[38  9 83 85 18] -> 38

[[586 583 767 453  89 648 605]
 [389 413 515 606 734 386 950]] -> 734

[ 829 -527   22 -551 -370 -302] -> -302

[ 614 -698 -302  444 -489  301 -484] -> 301

[3 5 6 3 8 1] -> 5

[-134  537 -255 -131  358 -543] -> -131
---
[ 86  23  26 -82 -12] out -82

[[-62   4  -2  59  -5  -6 -41]
 [ -9  -2  22 -80  51  41  25]] out 41

[[  6  29  19 -28]
 [ -1  19  93 -46]] out 93

[-70 -38  20 -91 -37] out -91

[ -2 -72 -92 -87  13] out -87

[[-47  20   6  78  72]
 [-20 -53 -79  57 -47]] out 57
---
[[-8 21 33  3 -7 14]
 [-8 69 73  3 -7 25]] -8

[[  7  -8 -56  -3 -61   5  10]
 [-46 -47 -12 -50  93  -4 -37]] 7

[[-87 -18 -13  40  -9]
 [ 68  20  -2  67   9]] -87

[[ 83  52 -27  30   7 -29  25]
 [ 54  12 -13 -26  -4 -16  19]] 83

[[-59  35 -61 -63]
 [ 13  78 -33  -4]] -59

[[-54  91   7   7]
 [-27  -4   4  11]] -54

[[ 67  38  -7   0 -59   1  14]
 [ 83 -42 -42   8  69   8 -21]] 67
---
array([[ 86,  -1, -70,   6,  87, -40,  52],
       [ 11,  -5,  22,  -9,  10,  33,  17],
       [ 19,  64, -25,  83,  40, -57,   9]]) Out: 52, 19

array([[ 72, -70, -60,  57, -87, -64],
       [ 82,  52, -90, -41, -22,  58],
       [-34,  24,  -4, -17, -77,  15]]) Out: -64, -34

array([[-70, -77,  -4,  21,   6,  86, -22],
       [-60, -54, -61,   8,  71,  71, -12]]) Out: -22, -60

array([ 85, -13,  68, -14, -79, -28,  25]) Out: 25, 85

array([[ 50,  51,  39, -39,  48],
       [ 79,  52,  61, -66,  42],
       [  0,  -8,   3, -11,  -2]]) Out: 48, 0

array([-13,  75,   4,  10]) Out: 10, -13

array([[-33,  11, -18,  -8,   9,  26],
       [-25,  23, -13, -13, -18,  37],
       [ 22, -73,   3,  14,  22, -48]]) Out: 26, 22

array([ 46,  22,  24,  14, -69,  21]) Out: 21, 46

array([[-57,  54, -87,  -7,  46],
       [ 27,  63,   8,  32,  30],
       [-71, -94, -12, -54, -87]]) Out: 46, -71
---
[-188.01  134.93 -110.31  152.18 -182.81] Out: 152.18
[-12.82  -4.87  -0.13  13.64] Out: -0.13
[ -47.85  177.80  -68.02 -118.40] Out: -68.02
[-18.378  10.983  -3.244  -0.288  -3.518] Out: -0.288
[-9.454  5.614 -8.100 16.886] Out: -8.100
[ 103.75 -152.38    2.72   70.30   28.20] Out: 70.30
---
[-14  81  44   0 -68] yields -68, -14

[[-45 -34 -76   2  25  21  -8]
 [-47  64  48 -65 -57  40 -60]] yields -8, -47

[ 81   1 -79  -7] yields -7, 81

[[-88  83  19   9]
 [-36  -3  32  -7]] yields 9, -36

[-72  -6   7  35  54  90] yields 90, -72

[ 64 -21  31  67  75 -75] yields -75, 64

[-94  11  14 -35  89] yields 89, -94

[ 32 -56  73 -93] yields -93, 32
---
[[  1   8   8  19  14]
 [ 75 -52 -68  48  52]
 [ 18   6 -10  24  11]] out 24

[[ -8  94 -44 -17   1]
 [ 23  -5  17  32   1]
 [  2  26  10  -9   0]] out -9

[[  0  80 -10  82]
 [  6  82 -11  82]
 [  5  19  19  86]] out 19

[[ 56  18 -47 -57   6]
 [ 75  43  25 -21  37]
 [-50  66  39  16   7]] out 16

[[-18   3  13   3  15   9  39]
 [-38 -41   7 -43 -31 -35  11]
 [ -9 -13 -64  -9 -24  -7 -74]] out -7

[[ 25 -23 -55  40]
 [-28  -9  24 -26]
 [-21 -74  21 -84]] out 21
---
(938, -770, 697, -603) out -603, 938
((-261, -672, -402, 326, 513, -501, -620), (564, -453, -554, 402, 41, 607, 303)) out -620, 564
((19, 48, 43, -12), (1, -32, -28, 38), (26, -33, -28, -3)) out -12, 26
(9, 101, 209, 223) out 223, 9
(-18, 31, -27, 6) out 6, -18
(6651, 8348, 5395, 1866, 7453) out 7453, 6651
(8587, 7312, 1211, 8076, 4438, 7863) out 7863, 8587
((2507, 2602, 4451, 7867, 6738), (3200, 7108, 5719, 6092, 4161)) out 6738, 3200
(-979, 763, 462, 944, -602) out -602, -979
(82, 21, 83, 10) out 10, 82
---
[[  5  80   8  -1  -3  13  19]
 [-30 -59 -24  30 -35 -31 -24]
 [-11  23  12  14 -24 -43 -36]] result: 12

[[-10  -9  33 -21 -13]
 [ 31 -20  40  71 -24]
 [-47  -3 -20 -73   7]] result: -20

[[-67  -9  24 -16  14 -87]
 [-33 -29  -7  19  34 -38]
 [ 31  32   1  10   0  10]] result: 1

[[ 72 -42 -33 -74  23 -73 -36]
 [-72 -29  79 -75  32  47  19]
 [-72  15  77 -12  12  58  26]] result: 77

[[-69  49 -32  -2 -62 -18 -75]
 [  4  26  -4  35 -50  42 -27]
 [-11 -59 -53 -34  30 -59  35]] result: -53

[[ 42  66 -33  62  19   6]
 [ 84  68   1  46  60 -18]
 [ 91  52  17  53  34 -46]] result: 17

[[65 31 53 53 22 42]
 [58 27 21 37 43 72]
 [44 36 21 37 59 71]] result: 21

[[ 40 -22   5   4  68  11]
 [ 15 -30 -24  62 -25  -9]
 [-23  -1 -17  28 -69 -13]] result: -17

[[-72  11   5  69  19 -10 -31]
 [  1 -18   6  -8  14  -6  17]
 [ 17  -3   2  40  12   8  20]] result: 2

[[ 88   2   8   7  76  15 -13]
 [-28 -25 -44 -48 -16 -31 -36]
 [ 25  -9 -26   2  34 -69   8]] result: -26
---
[-34 -58 -41  26  37 -92] result: 37, 26

[[  1   9 -28   6 -17  11]
 [-19 -14  -6 -96  19  78]
 [-40  40  -2 -20 -45  43]] result: 78, 43

[ 69  39  17 -18 -81   1] result: 69, 39

[[ 66 -47  14  52  60  23]
 [ 36  51 -35 -51   2  -5]
 [-88  93  19  50 -15 -60]] result: 93, 66

[ 78 -39 -18 -70  46] result: 78, 46

[-56  19  36 -72  88] result: 88, 36
---
[65, 79, 27, 35, 5] => 27
[6521, 7921, 7833, 1887, 9080, 4493, 4344] => 7833
[882, 647, 528, 227] => 528
[-6, 35, -40, 8, -2] => -40
[-30, 26, 35, 24] => 35
[75, 13, 7, 14, 34, 5] => 7
[-82, -1, -10, 124, -132, -938, 787] => -10
[817, 384, 116, 659] => 116
